Each row below holds a small network's activations on one input, seen along a few directions.
In each table, some parts of the input vary, and every possible input appears once, in random order.
Descriptions start from the smaller parts, as in this example, which fits no table here: one of 3 separate values, together with either a single point or one of 9 places along a line or (one of 6 places along a line, together with one of 8 places around a ring).
Shared parts are said once, and a part with two or three values counts as separate values.

Rows:
r1: [-27   2  47  -8 -33 -31  28 -36  -7 -52 -11]
r2: [ 66   3  24  31   2   1 -56 -22  12  35  13]
r3: [-10   9 -50  16  30  39 -56 -32 -69  81 -36]
r4: [ -8  -7  21   3  39  14 -24  -1  71  -9  46]
r5: [-77  -8  15 -54   9  29   6 -37 -76 -26 -47]
r6: [ 56  12 -14  49 -15 -30 -11 -48   5  48  -9]
r7: [ 92  28  19  13  30  25 -33 -12 -22  32  37]
r8: [-13  -6 -17   8  27 -22  26  -2  58   1  15]
r9: [  7  22  16 -17  66  11  19  18  26  -8  69]
r10: [-40  -7  11 -39 -78 -15  54  37  -1 -37 -53]
r11: [-86  10 -52 -15  62  52  -5 -15 -15  30 -16]
r12: [-20 -15   0 -16 -53 -33  31  18 -27 -75  -3]
r13: [ -9  15  65 -44 -25  -8  -7  -9  12 -72  20]
r14: [-36 -25 -27  11 -12  -1  34  51  50  34 -24]
r15: [  6  32  77 -48   2 -12  30 -12 -37 -61  43]
r16: [-11 -39 -37  32  21   9   7  41  33 -17  12]
r17: [ 71 -31 -49  47 -20 -19 -26   9 -20  30  -6]
r18: [ 38   4 -50  30 -53  -8 -16  51   6  66 -51]
Question: Changing only one part turns r16 into r12. The same change can be made to r14. Which row results?
Answer: r10
Question: Describe the family of inputs behind these rows.
Answer: one of 3 separate values, together with either a single point or one of 5 places along a line
Question: Which other rows does r1 become when the choice among 3 separate values takes its other values? List them by row number.
Answer: r6, r8

Rows:
r19: [  -2  -10 -101   52   29    2  -44   19   15   92  -28]
r20: [-64  -2  37 -28  26  11  45  29  34 -81  54]
r21: [  2  33  85 -56 -10 -19  -4 -76 -38 -73  15]
r22: [ 84  16  -5  62  42   3 -27 -56  19  71  42]
r23: [ 77 -14 -41  52  44  29 -28  -4 -27  67  38]
r24: [-11 -37  34 -31 -33 -20  46  49  26 -80  36]
r25: [109  28   6  73   3 -18 -49 -14  49  33  16]
r26: [-114  -28  -20  -46   19    4   40   27   31  -63  -35]
r27: [ 79   5 -62  34  -6   0 -16  38  12  69 -41]
r28: [-57  19  42 -56  36  37  18 -21 -39 -74  38]
r29: [-43 -14  24 -33 -53 -31  73  56  31 -46 -17]
r30: [  4 -23  63 -36 -29 -43  38  -2  67 -85  41]
r31: [-121    0  -11  -52   20   26   24  -20  -39  -51  -42]
r32: [-48  19  75 -33  35  -9  32 -18  72 -84  47]
r33: [ 26 -11  81 -29 -56 -52  18 -27  -6 -73  18]
r34: [ 35  19 -36  40  -3  40 -49  12   0 119  -9]
r35: [-46  63  80 -43  31   7  12 -69   3 -77  35]
r36: [-83  35  25 -75  31  28  38  -4 -39 -41 -14]
r37: [-81  -2  15 -63  24  10  63  42  37 -49  -8]
r38: [ 76  29  26  56  16  25 -82 -38  31  80  42]
r39: [  7 -25  63 -19 -66 -37  31  13 -36 -74  19]
r40: [-15  14  46 -52 -18   4  11 -30 -73 -71  18]
r41: [ 54  11 -51  58  33   8 -42  23  17  70  56]
r42: [ 81  16 -29  39  55 -11 -65 -23  58  61  50]
r43: [ 39   8 -75  26  40   6 -27  36  20 104   1]
r44: [ 95   2 -42  69  -9  11 -32  19  12  34  15]
r45: [ 36  -2 -78  77 -26  -7 -35  26  11  58 -71]
r46: [  0 -19 -72  60  -2  40 -72  -5  -4 104 -40]
r47: [ 64  -6 -28  45  22  56 -71   4  -5  80  42]
r48: [-76  -9   0 -49 -26  -7  15 -37 -82 -43 -58]
r49: [-48 -41   9 -14 -84 -44  36   8 -42 -49 -64]
r50: [ 50  -3 -56  35  38  19  -6   9 -22 102 -16]
r51: [-14 -11  48 -33 -75 -42  52  24 -33 -31 -42]
r52: [-69 -59 -12 -33 -48 -30  52  37  34 -57 -47]
r53: [-37  19  39 -67 -19  -6  26 -11 -79 -35 -37]
r54: [ 12 -21 -78  68  20   8 -20 -17 -18  93 -52]
Question: Changing only one part turns r38 into r46. The same change can be made to r21. Which row results?
Answer: r48
Question: Describe the family of inputs behind these rows.
Answer: one of 4 places along a line, together with either one of 4 separate values or one of 5 places around a ring
Question: Which other rows does r33 become when the place on the ring of 5 takes its other values? List them by row number.
Answer: r21, r30, r32, r35
Question: Which other rows does r43 become when the choice among 4 separate values takes its other values? List them by row number.
Answer: r27, r34, r50
Question: List by row number the other rows that have the place on the line of 4 in common with r23.
Answer: r20, r24, r28, r39, r40, r41, r44, r47
Question: Which other rows does r53 become when the place on the ring of 5 takes its other values? List them by row number.
Answer: r29, r36, r37, r51
